[[ 26 653 659 650 470]
 [509 430 755 522 466]
 [207 514 439 544 654]] gives 659

[[0 8 3 2]
 [0 8 2 2]
 [1 7 5 1]] gives 3

[[ 15  -6   1  -6  -4 -20]
 [-15   1   9   0 -25  -6]
 [ 19  -4  27  -8 -21  25]] gives 1

[[6 8 5 4 7 2 5]
 [4 3 5 7 3 8 5]
 [6 7 6 4 6 1 5]] gives 5

[[8 1 1 3]
 [7 6 2 1]
 [9 5 0 1]] gives 1

[[765 735 765 730 411]
 [618 508 602 640 171]
 [774 791 788 763 468]] gives 765

[[65 46 14 75 88 65]
 [70 44  7 82 99 70]
 [56 43 32 61 68 57]] gives 14

[[4 2 2 6 5]
 [2 7 4 2 2]
 [2 7 3 3 2]] gives 2
---
[ 29 -43   0 -27 -46] ==> -27
[963 850 899 814 112 667 755] ==> 667
[4903 5300 3243 5105 9022] ==> 5105
[27 15 91 71] ==> 91
[220 148  61  67] ==> 61
[34 22 97 36] ==> 97
[-118 -908 -483  732] ==> -483
---
((-12.847, -11.519, -12.468, -8.161, -20.610, -6.500, 12.550), (-12.366, -11.519, -12.510, -8.603, -18.610, -8.985, 13.117)) yields 13.117, -20.610
((9.7, 167.5, -158.8, 19.8, 131.8, -106.9), (8.9, 86.0, -137.6, 184.6, -160.9, 135.6)) yields 184.6, -160.9
(18.0, -10.8, 9.6, 3.1, 14.8) yields 18.0, -10.8
(1.6, -1.1, -0.5, -0.5) yields 1.6, -1.1
(-0.05, 0.13, -0.17, 0.03) yields 0.13, -0.17
(-127.11, 91.40, 131.86, -120.42, 15.55, 31.05) yields 131.86, -127.11
---
[[ 47.1   4.0  -1.1  -8.9  58.3   7.9  36.0   6.6 -13.2]
 [-29.1  21.1  -3.5   9.1 -49.3   9.7  -9.2  13.4   0.5]
 [-26.9   9.7 -12.7 -33.1 -79.3 -23.7 -23.4 -15.9  17.2]
 [ 27.3   2.8 -34.7   7.5  47.3   6.0  46.2  20.9 -29.3]
 [ 34.5  -3.9   6.3 -12.8  62.5   6.3  28.7  10.9 -11.5]
 [ 46.4  20.2 -22.8 -21.1   1.6  -2.9  11.4 -30.9  -3.0]
 [-34.2  26.4  -7.6  -5.5 -47.2   9.4 -14.1  13.7   1.6]] 46.4

[[-21.5   8.6 -17.4 -27.2  10.6  17.3  19.5   8.0  -6.5 -26.3   3.5  36.8]
 [ 16.3  26.6 -15.0 -29.2  28.9  24.3  19.1   5.4 -28.8 -29.0  -1.2  10.3]
 [ 48.6 -22.8 -35.1   7.7   7.7  32.0   4.2  -7.8 -13.5   1.3  -3.7  -6.0]
 [ 29.5  11.2  17.1 -60.4  24.4 -18.5  -0.6  11.8 -11.5 -38.7   9.0  27.9]
 [ 11.2   4.3 -51.1  -4.2  23.7   1.4  -5.4   7.4  -3.7 -48.9 -23.8  15.0]
 [ -4.8  28.7 -15.1 -23.2  18.0  36.3  34.1   7.2 -10.1 -30.9 -13.2  15.3]
 [  0.5  32.0  -7.1 -25.3  36.6   3.3  34.1   9.6 -17.9 -30.1 -36.2   8.3]
 [ 43.4 -11.6 -18.2 -21.6  -5.8  19.4  11.0  -3.1 -27.0 -19.9  14.7   6.5]
 [ -8.4  11.7 -17.7 -29.5  11.7  21.7  34.3   2.1 -23.8 -30.7  -6.0  22.3]
 [ 11.2   9.7 -49.5  13.7   1.2  29.2   0.3  -1.2 -30.9 -15.5   5.4  13.4]
 [ 29.7 -10.2  27.7 -71.4  21.4  -1.6  37.8   1.8 -24.7 -30.5   3.5  13.9]
 [ 28.3   4.3   1.0 -46.4  36.8   9.0  31.8  -5.4 -26.5 -31.5 -24.1
   -5.6]] 29.7

[[  3.7  -0.4 -45.4 -22.7  44.2 -20.0 -35.6 -14.9 -21.2 -11.2  18.9  19.4
   26.3 -17.4 -10.7   9.7]
 [-19.9 -22.3  37.3  -1.1 -33.0  22.8  53.7   7.0  18.5   8.0 -20.7 -10.9
  -23.4   6.9  10.3 -28.3]
 [ -6.5 -12.0 -19.8 -19.0  18.8  -6.0  -2.0  -7.6  -8.0  -6.9   5.9  10.4
   12.6  -7.6  -2.5  -6.7]
 [ -2.5  -0.6 -23.0 -19.9  43.7  -5.5 -17.2 -19.9 -12.0  -2.8   1.7  14.8
   -5.6 -36.7 -16.3   7.5]
 [  4.2  13.4  -0.8  -2.8  38.6   3.7 -17.0 -21.5  -4.1   6.4 -10.4   7.6
  -34.0 -50.0 -20.6  18.5]
 [  2.6 -11.5  -5.5   6.8 -43.3  -8.7   9.1  26.3   1.9  -8.6  17.9  -8.5
   48.0  62.0  24.6 -16.1]] 4.2

[[ -0.3 -31.8 -10.4 -49.4 -39.4  42.2  42.9  12.4 -67.4   5.9 -19.6]
 [  6.4 -19.7  -8.4 -54.4 -40.5  40.3  42.5  19.5 -50.5  16.6  -3.9]
 [ 37.0  18.9   7.5  28.8   0.7  -3.8  25.8 -31.1  12.2   0.1 -18.0]
 [ 31.8  25.2  20.0  28.7  -4.3   3.3  30.4 -31.7   7.8  -4.6 -13.9]
 [-14.4   5.5  14.8  10.7 -10.3  25.4 -26.6  31.7  11.1 -49.3  15.2]] 31.8

[[ 23.3  -0.1 -10.9   5.0 -43.0 -24.6 -15.0  15.3]
 [ 10.0  11.6 -47.4  -3.3 -25.9  13.7 -20.7  15.3]
 [ -8.9  -8.8  40.9   5.0  22.6 -15.4  17.1  15.3]
 [ -0.5  -1.5   6.2   4.5   1.8  -6.6   1.5  15.3]
 [ -2.4  -9.8  41.0   5.3  11.4 -21.9  13.4  15.3]
 [ 20.0  -1.5   8.3   6.3 -33.6 -38.9  -4.3  15.3]
 [ -7.3  -1.5   6.2   0.6  15.9   8.1   3.7  15.3]
 [-30.5  11.1 -41.1 -18.6  49.3  80.2   1.5  15.3]
 [  6.2  -1.9  13.8   5.0 -11.1 -23.0   1.5  15.3]] -30.5

[[  2.5  19.6 -23.9 -22.0  53.1 -45.8 -26.3  44.8  41.7]
 [-44.1  12.0  -9.7  15.5  69.4 -21.5 -21.8  25.3  72.4]
 [ -1.0  19.7 -23.3 -20.0  55.7 -49.2 -26.3  41.4  41.0]
 [-18.5  13.2 -24.8 -10.2  32.7 -54.6 -30.0  31.2  47.0]
 [-15.4  35.4 -18.8  42.5 -78.6  21.6 -43.2  31.7  32.6]
 [-44.6  12.1  -8.7  15.9  65.8 -22.1 -21.8  25.8  72.4]
 [-15.7  35.4 -18.0  44.8 -79.3  21.8 -45.3  28.6  33.9]
 [-16.4  13.1   4.5  45.9 -68.1  29.1 -30.9  27.8  21.4]
 [-45.4  11.9  -8.3  17.1  69.4 -22.0 -22.3  27.1  71.6]
 [  2.5  18.3 -23.7 -21.7  50.4 -46.9 -25.5  44.8  39.1]
 [-17.3  15.3   4.5  45.9 -68.1  29.1 -31.2  26.8  21.9]] 2.5

[[-12.3  -2.3  48.6  10.7   6.4 -28.4 -17.7 -11.9  22.6  -9.6]
 [ 20.6   9.3  38.2 -35.5  10.9  -8.9  18.3   2.1  33.2  -3.8]
 [ 16.0  -6.3   2.3   5.2  14.3  13.3  36.7   0.4  13.4 -13.9]
 [-13.8 -27.6  38.1 -31.8  35.1 -26.8 -25.1   4.3   1.7 -11.7]
 [ 12.3 -34.0  43.5 -11.2   2.8  39.0 -72.1  31.5  -3.7  -2.0]
 [-19.0 -57.7  25.1  24.1  42.3  -1.7 -15.7   2.3 -21.6 -27.6]] 12.3

[[ -5.2   3.9  -2.2  28.2 -12.7   3.6 -24.2  17.4   9.8]
 [ -5.6   1.9  -3.7  20.8  -7.9   1.8 -18.5  13.2   6.8]
 [-26.0   4.3 -19.8  76.4 -24.7   4.2 -70.2  50.2  23.7]
 [-23.3   3.7 -17.9  68.0 -21.8   3.6 -62.6  44.8  21.1]
 [-25.6   5.1 -19.0  78.9 -26.6   4.9 -72.0  51.5  24.8]
 [-17.2   4.7 -12.0  58.6 -21.1   4.5 -52.8  37.7  18.8]
 [-14.4   1.6 -11.3  39.5 -12.1   1.3 -36.4  26.5  12.1]
 [-13.1   4.9  -8.4  50.3 -19.4   4.7 -44.7  31.9  16.5]
 [-18.6   6.6 -12.2  69.4 -26.5   6.2 -61.8  44.2  22.7]] -13.1

[[ -7.5 -20.8 -18.2  -7.0 -49.1 -80.9]
 [  4.8  35.0 -52.4  65.2 -28.5  62.5]
 [-60.9   4.7 -44.3  -7.0 -61.8  21.2]
 [ 58.7 -23.5  46.6   8.6  62.6 -27.1]
 [  6.6  -2.3  18.3   5.7  53.6  81.2]
 [ 64.4   1.4  48.6   8.2  63.6 -24.1]] 6.6
